These are the activations of a small neural network, seen along a few directions. Each row is one input.
In each table, some parts of the input vary, and every possible input appears once, in random order.
A made-up example of a description, with smaller parts first: one of 4 places along a line, together with either a single point or one of 11 places along a line or (one of 3 separate values, together with one of 8 places around a ring).
Shared parts are said once, and a part with two or three values counts as separate values.
In the rows, zero is written as 128.

Other details of the inputs vary at random and push rows far along two fixed directions, the same in every table; ignore that.

A family of inputs:
r1: [ 69 115  94 104 103 126 194  99 157  84 112]
r2: [ 67 148  92 145 185 109 119 104  55 119 152]
r3: [182 131 133 157 143 101  65 164  97 156 192]
r4: [179 153 176 155 143 128  91 144  74 160 168]
r5: [169 165 186 153 161 136  70 149 110 168 139]
r6: [ 79  98  90 111 114 128 200  86 148  86 114]
r7: [175 125 154 139  73 193 125 128 178 127 103]
r8: [185 128 144 148 139  95  80 174  92 167 178]
r9: [184 122 142 127  72 158 114 155 193 113  95]
r10: [170 141 176 151 153 145  67 136  92 184 156]
r11: [ 88 104  78 112 112 126 199  88 143  83 112]
r12: [ 89  80  47 107 119 151 171 111 148 104  84]
r13: [ 66  93  80  96 122 143 163 104 183  95  80]
r14: [ 83 139  99 102 111 106 197 104 160  75  87]
r15: [ 58 146 110 114 189 109 115 111  67 162 119]
r16: [165 163 184 142 129 126  89 152  80 168 169]
r17: [ 67 107 107 115 197  63 130 119  88 141 147]
r18: [ 68 138  78 141 197 123 104 102  60 139 131]
r19: [199  88 121 128  81 178 127 141 171 135 114]
r20: [ 70 133 106 119 127 147 193  88 159  75  85]
r21: [192 124 132 151  58 189 149 133 139 114 125]
r22: [ 52 150 133 119 184  66 128 116  92 120 153]
r23: [ 65 126 106 117 113 148 186  87 153  79  91]
r24: [173 160 181 141 139  73  65 177 118 150 160]
r25: [ 71  94  81  98 107 118 185 112 175  95 101]
r26: [ 64 128 112 128 204 114 121 101  69 155 120]
r27: [185 125 157 144 148  91  83 164  99 169 176]
r28: [179 109 151 129  65 145 132 149 200 116 131]
r29: [ 79  72  70 101 129 150 175 101 160 109  86]
r30: [ 85 109  55 127 106 138 183  91 143  72 127]
r31: [167 133 161 123 143 117  61 169 102 187 159]
r32: [183 110 145 127  87 170 123 151 203 119 104]
r33: [196 116 125 141  51 162 154 138 155 109 142]
r34: [ 61 146 120 109 171  69 135 118  74 136 155]
r35: [ 71 153 118 108 191  38 123 136  99 128 120]
r36: [178 101 137 119  69 176 122 153 186 134 115]
r37: [ 73 135  97 111 105 109 188  99 167  66  92]
r38: [ 82 114  79  90 123 127 173 116 174  91  57]
r39: [167 183 196 153 134 111  78 154  96 142 150]
r40: [180 126 128 153 154 130  47 165  92 166 175]
r41: [185 134 165 137  70 151 150 138 191  99 133]
r42: [185 116 154 144  68 189 155 118 156 117 124]
r43: [187 103 136 115  53 149 143 149 184 132 132]
r44: [ 57 141 127 126 194 100 129  96  66 133 145]
r45: [ 53 154 130 123 182  97 130 112  70 131 138]
r46: [172 148 185 143 156  83  74 173 127 156 170]
r47: [ 58 132 123 117 189  72 132 102  79 130 162]
r48: [168 175 183 152 145 123  62 154 101 163 130]
r49: [ 67 178 136 119 192  77 131 117  71 121 115]
r50: [ 72 134 100 128 202 113 120 101  64 152 117]
r51: [191 146 152 132  75 179 135 138 170 123  80]
r52: [190  90 141 128  68 153 137 136 188 127 141]
r53: [193 115 118 150  71 203 135 133 146 136 105]
r54: [170 118 164 135 157 123  58 154 109 182 165]
r55: [177 124 147 136  70 197 129 133 166 138 107]
Description of these inputs: one of 5 places around a ring, together with one of 11 places along a line.
Q: The inputs of r9 and r24 match in every part but the place on the ring of 5. If r12 is changed in the same way as r9 into r24, which row does it become?
A: r8
Q: The inputs of r47 and r44 match in every part but the place on the ring of 5. If r41 is changed in the same way as r47 into r44, which row does it become?
A: r20
Q: A walk changes only the place on the line of 11. It starts at r18 and steps to r53. List the rest of the walk in order.
A: r50, r26, r10, r15, r55, r7, r5, r48, r51
Q: Which other rows does r38 become when the place on the ring of 5 takes its other values? List them by row number.
A: r14, r35, r49, r51
Q: Which other rows does r42 become when the place on the ring of 5 takes its other values? List them by row number.
A: r6, r17, r26, r29

A family of inputs:
r56: [143 159 175 114 136  80  97 160 103 156 155]
r57: [151 150 146 156 159 140  67 137  79 165 131]
r58: [196 122 130 152  75 198 107 148 153 144 111]
r59: [105 104  92 108  81 146 188 100 152  95 125]
r60: [154 121 145 135 145  84 102 144  99 161 188]
r61: [148 134 149 120 147 132  85 147  77 182 152]
r62: [143 150 161 146 134 110 106 144  80 155 180]
r63: [ 98 131  98 113  91 136 173 124 183  80  80]
r64: [112 101 104  94  95 105 186 116 188 103  93]
r65: [157 127 136 152 156 100  87 156  96 138 179]
r66: [ 66 130 100 108 182  66 134 134 119 105 111]
r67: [102 104  87 112  94 182 182 102 147 122  82]
r68: [102 135 105 115  95 138 174 108 180  69  72]
r69: [117  79  57 115 107 163 156 110 174 115  81]
r70: [203 134 150 161  66 173 119 133 153 107 144]
r71: [199 121 158 140  70 198 126 128 141 148 112]
r72: [199 131 167 150  60 168 138 127 143 122 150]
r73: [188 145 178 130  62 141 136 160 166 133 124]
r74: [108 126  92 140 102 168 180  85 164  69 107]
r75: [199 130 163 143  85 205 131 121 145 146 112]
r76: [ 57 167 121 123 185  89 137 111 115  99 102]
r77: [ 34 108 123 118 198 107 106 100 147 121 134]
r78: [ 69 127  93 103 179  53 129 127 131 116 114]
r79: [ 67 109  97 118 171  85 158 111  88 118 148]
r80: [151 143 175 123 151  75 102 167 107 152 152]
r81: [ 60 146 119 129 176 107 161  85  83 111 140]
r82: [106 115  79 134  88 157 175 105 161  81 114]
r83: [206 101 124 148  76 144 117 147 173 122 156]
r84: [146 164 159 125 146  82  76 166 112 143 149]
r85: [155 115 140 124 160 114  87 147  92 189 151]
r86: [ 61 129  79 120 166  92 132 111  93 108 146]
r87: [ 55 162 137 113 177  86 159 105 105 114 107]
r88: [ 32 103 143 105 192 105 129  94 138 137 140]
r89: [160 122 130 146 168 128  70 160  89 169 142]
r90: [157 118 148 130 161 126  91 154  81 179 148]
r91: [144 171 192 132 142  89 100 149  95 149 142]
r92: [205 133 146 159  89 209 109 129 155 134 106]
r93: [106  98  63 110  97 180 155 109 159 107  82]
Q: The inputs of r90 and r89 match in every part but one. If r61 is changed in the same way as r90 into r89, which row does it become?
A: r93
Q: Describe the family of inputs behind these rows.
A: one of 2 separate values, together with either a single point or (one of 3 separate values, together with one of 6 places along a line)
Q: Which other rows does r73 become when the choice among 2 separate values takes its other values? List them by row number.
A: r63
Q: Which other rows does r57 become when the choice among 3 separate values takes its other values? List them by row number.
A: r68, r70
